A small network was shown many inputs. Here are its activations along a few directions, one row for each input.
Each table varies a few parts of the input and shows all the possible inputs, shuffled.
A made-up example of a description, with smaller parts first: ring(5) and (point or line(9) or (values(3) and line(6))).
Shared parts are said once, and a part with two or three values counts as separate values.
In the rows, zero is written as 128.

Other details of the inputs shift rows strongly along two fixed directions, in all tables alike. That doesn't count.

Rows:
row 1: [127  99 167 165 117 113 146 189 132 129 172  94 159 132]
row 2: [126 132 129 115 119 109 112  88  96 126 103 152 128 133]
row 3: [159 100 209 113 128 233  91 109 184 103 119  93 144 108]
row 4: [122 138 105 154 124 110 162 177 152 128 137 106 129  99]
row 5: [115 120  95 145 116 122 161 203 151 111 143 125 131 103]
row 6: [128 117 128 113 149 124  90  76  96 132  98 141 130 161]
row 7: [123 135 140 122 144 136  93  81 110 146 119 139 109 127]
row 8: [151  88 147 116 128 165 146 149 183  98 140 101 154 123]
row 9: [122 117 154 173 107  82 172 211 124 123 198 107 140 111]
row 10: [143 125 159  96 138 192  83  60 140 140 101 127 138 179]
row 11: [127 159 101 128 121  74 143 105  80 133 114 150 116 138]
row 12: [121 124 135 125 151 144  89  90 124 146 111 126 125 136]
row 13: [128  98 149 137 121 171 123 159 182 111 127 100 146  92]
row 14: [134 136 144 118 134 174  98  95 125 129  98 127 136 161]
row 15: [114 150 123 129 118 108 112  92 105 150 110 143 113 117]
row 16: [138 130 106 129 119 128 177 194 164 115 171 127 117 105]
row 17: [140 108 128 136 125 136 152 167 154  96 129 107 149 115]
row 18: [114 176  82 134 121  54 156 111 103 168 138 145  97 126]
row 19: [124 119 139 111 153 171  86  97 119 132 110 136 128 157]
row 20: [121 105 101 142 115 102 166 192 148 100 137 119 143  97]
row 21: [142 106 148 126 130 168 137 149 195 123 142  94 143 109]
row 22: [105 164  72 131 139  71 140 130  71 151 137 168  91 135]
row 23: [125 135 141 111 121 158  98  97 112 129 109 147 124 136]
row 24: [114 148  81 131 138  49 144 121  72 137 130 165 102 131]
row 25: [143 130 147  98 129 133 113  63 117 130 113 140 129 155]
row 26: [122 171  99 130 123 102 137 121  90 141 122 151 107 141]
Each input here is: values(2) and (point or (values(3) and line(4))).
Question: Changing only the values(2) part turns row 22 into row 19. The same change can be made to row 18. Which row results?
Answer: row 21
Question: Which other rows does row 23 become when the values(2) part takes its other values? List them by row number.
Answer: row 5
Question: Which other rows does row 26 become when the values(3) part takes its other values? List them by row number.
Answer: row 3, row 11

Rows:
row 27: [118 136 116 122 120 123 103  92 122 153 105 134 123 143]
row 28: [120 138 117 150 110 103 150 183 114 133 142 128 121 110]
row 29: [127 121 145 122 122 172 133 136 173 119 135 118 133 102]
row 30: [140 128 146 115 132 171 137 136 169 119 138 110 131 104]
row 31: [141 104 165 121 116 163 119 149 128  93 131 130 144 126]
row 32: [146 110 146 125 127 158 124 143 172 122 120 108 133 117]
row 33: [136  96 136 113 120 157 120 133 158  97 126 127 145 124]
row 34: [133 129 128 108 133 124 116  97  97 132 129 154 119 163]
row 35: [123 159 148 133 115 128 109  97  96 144 122 139 120 138]
row 36: [139 107 146 126 143 174 122 152 151 112 150 121 131 135]
row 37: [132 134  94 143 124  98 162 162 133 131 130 118 117 104]
row 38: [128 134  86 147 137 100 161 162 126 114 131 122 123 112]
row 39: [144  88 180 148 110 134 135 137 142 134 145  90 182 148]
row 40: [131  98 138 107 125 165 128 135 155  99 121 131 143 119]
row 41: [130 155 136 121 130 130 115  89 112 155 138 142 109 150]
row 42: [137 131 122 112 130 111 116  90 113 124 101 145 128 153]
row 43: [140 129 118 113 132 117 122  86 101 118 100 140 127 145]
row 44: [115 145  95 145 112  98 157 156 150 132 150 128 119 102]
row 45: [144 104 139 100 135 164 132 136 151  99 124 124 141 121]
row 46: [122 117 145 120 136 109 101  95  84 128 126 150 122 137]
row 47: [119 139  84 132 142 108 161 169 131 122 136 127 124 113]
row 48: [117 142 153 133 133 115 100  87  98 150 134 138 112 124]
row 49: [136 154 126 126 129 124 121  78 115 141 110 129 117 132]
row 50: [119 145 135 135 130 130 101 109  85 131 111 142 129 152]
row 51: [111 121 114 155 141  94 140 173 110 122 157 132 119 103]
row 52: [110 138 110 120 139 134 110  95 111 137 101 143 128 146]
row 53: [123 139  92 128 129 105 163 169 137 139 135 122 118 105]
row 54: [126 145 122 120 131 118 112  99 100 164 126 143 108 158]
row 55: [130 151 102 145 120  92 163 157 150 132 144 125 115 105]
row 56: [129 141 116 127 142 120 109  94 117 134 100 135 126 153]
row 57: [114 121 122 150 128  91 142 173 117 139 155 127 113  95]
row 58: [113 139 117 116 125 130 112  94 117 155  99 139 121 138]
row 59: [114 132 135 159 116  66 169 165 125 135 159  91 152 150]
row 60: [143  80 175 115 136 226  88 125 191  91 121 101 158 125]
Question: What is each input in this table made of?
Answer: values(2) or (line(4) and (values(3) or ring(5)))
Question: Which other rows does row 35 become when the values(3) part takes its other values? List them by row number.
Answer: row 41, row 48
Question: Which other rows does row 30 become when the ring(5) part takes its other values? List them by row number.
Answer: row 29, row 44, row 49, row 55
